Small tables with named rows and columns. After each table, cells are looked up by row and column.

kivam.tsv
	palan	tuf	fozoguk	tob
gusifen	-0.075	0.034	-0.315	0.869
bod	-0.393	0.276	0.282	0.734
duzifug	0.734	-0.192	-0.444	0.068
porobil	-0.759	-0.593	0.868	0.817
tek	0.231	-0.765	0.924	0.609

palan of tek: 0.231
palan of porobil: -0.759
tuf of gusifen: 0.034
tob of tek: 0.609
palan of gusifen: -0.075
tob of duzifug: 0.068
fozoguk of bod: 0.282
tuf of porobil: -0.593
tob of gusifen: 0.869
tuf of bod: 0.276
tob of bod: 0.734
tuf of tek: -0.765
fozoguk of porobil: 0.868

Table bemu
cols = tazer, raz, sigu
lago: [107, 164, 74]
fof: [67, 182, 5]
fizodu: [121, 180, 121]
sut: [68, 184, 12]
fadeviv: [170, 157, 204]
kilakog: [157, 168, 189]
ronobo: [114, 162, 86]
doziluv: [171, 158, 207]
lenidom: [96, 184, 73]
pafek: [86, 171, 34]
voz: [87, 170, 35]
tozef: [99, 166, 59]
vagu: [109, 164, 76]
kuf: [159, 167, 191]

What is the raz of fof in bemu?
182
What is the sigu of vagu in bemu?
76
What is the tazer of lago in bemu?
107
What is the tazer of fof in bemu?
67
What is the tazer of doziluv in bemu?
171
What is the tazer of voz in bemu?
87
What is the tazer of kilakog in bemu?
157
What is the tazer of sut in bemu?
68
What is the sigu of fadeviv in bemu?
204
What is the sigu of lenidom in bemu?
73
What is the sigu of ronobo in bemu?
86
What is the sigu of tozef in bemu?
59
What is the raz of lenidom in bemu?
184
What is the sigu of kuf in bemu?
191
What is the raz of fizodu in bemu?
180
What is the sigu of kilakog in bemu?
189
What is the sigu of lago in bemu?
74

nepam
columns: mep, zaze, donuv, sis, fezun, sel, nari
panar: [410, 701, 713, 674, 415, 592, 791]
pugitad: [587, 501, 671, 396, 443, 450, 462]
fusife: [361, 506, 609, 514, 702, 716, 566]
doke: [123, 584, 640, 527, 599, 350, 447]
rugakor: [456, 525, 379, 488, 195, 462, 577]
kudinov: [629, 587, 603, 679, 424, 626, 510]

donuv of doke: 640
donuv of pugitad: 671
sis of fusife: 514
donuv of rugakor: 379
sis of pugitad: 396
sel of doke: 350
fezun of fusife: 702
nari of panar: 791
nari of fusife: 566
donuv of fusife: 609

mef =
fields: lag, dinara, bovobu, mon
nolebed: [114, 157, 151, 198]
fop: [140, 134, 183, 135]
ratako: [177, 207, 186, 182]
litusim: [253, 112, 158, 105]
kezezip: [42, 161, 82, 113]
fik: [77, 103, 114, 91]
pogedab: [94, 222, 185, 105]
zegevir: [124, 29, 209, 196]
sevosig: [107, 127, 84, 138]
nufiveb: [161, 150, 71, 137]
nale: [83, 167, 186, 169]

dinara of pogedab is 222
dinara of ratako is 207
mon of nolebed is 198
bovobu of kezezip is 82
mon of kezezip is 113
lag of litusim is 253
dinara of nufiveb is 150
Which row has the largest mon? nolebed

Table tig
         kimat  kidokom  zusik  tutaka  zaz  zed  bet  dumo
netegom    128       36    147     215   81  134   63   141
lobigur    113      145     99     185  181   20  148   143
ditobi     104      119     92     168   93  125   66    11
nad        213      124    227      23  166   37   26    91
zitig      146      154    137     156  144   43   95   136
kerumo      94      216     79     121  203  183   98   108
goz        140      175    104      91   65   90  130   109
sapopu      68      164    116     166  110  105   77   190

nad, kimat -> 213
goz, bet -> 130
ditobi, zaz -> 93
lobigur, zed -> 20
zitig, zed -> 43
lobigur, bet -> 148
sapopu, zaz -> 110
ditobi, bet -> 66
lobigur, dumo -> 143
goz, kidokom -> 175
kerumo, zed -> 183
netegom, tutaka -> 215

podone.tsv
	puni	temori
bifakor	26782	56441
dalefod	63304	57086
sar	37024	45273
dek	35954	67577
zosemis	57024	49888
venana	88239	63523
tari	46680	29460
rud	24922	10909
zovi	77391	65944
nit	63852	42443

sar, puni -> 37024
bifakor, temori -> 56441
tari, temori -> 29460
dalefod, temori -> 57086
rud, temori -> 10909
venana, puni -> 88239
zosemis, puni -> 57024
dek, puni -> 35954
dalefod, puni -> 63304
rud, puni -> 24922
bifakor, puni -> 26782

nususaf.csv
,nemas,kufipo,mus,vus,farel,ked,kemozed
nilem,382,360,281,238,266,218,459
fif,382,328,205,238,179,218,413
nug,597,360,509,320,441,93,552
bom,705,425,585,645,441,718,413
lavapum,167,393,281,238,354,218,413
fon,382,393,205,401,179,718,273
dati,274,490,433,564,529,593,366
sukipo,705,360,585,320,441,93,599
vubef,813,360,585,482,354,343,552
zin,274,555,661,564,791,468,459
kol,274,458,509,320,616,93,552
sezaf,382,458,585,320,616,93,599
vusif,813,393,585,564,441,593,459
refo,597,458,585,645,616,593,459

farel of bom: 441
kufipo of dati: 490
nemas of nilem: 382
nemas of lavapum: 167
nemas of zin: 274
ked of kol: 93
mus of nug: 509
kemozed of bom: 413
Which row has the largest mus? zin

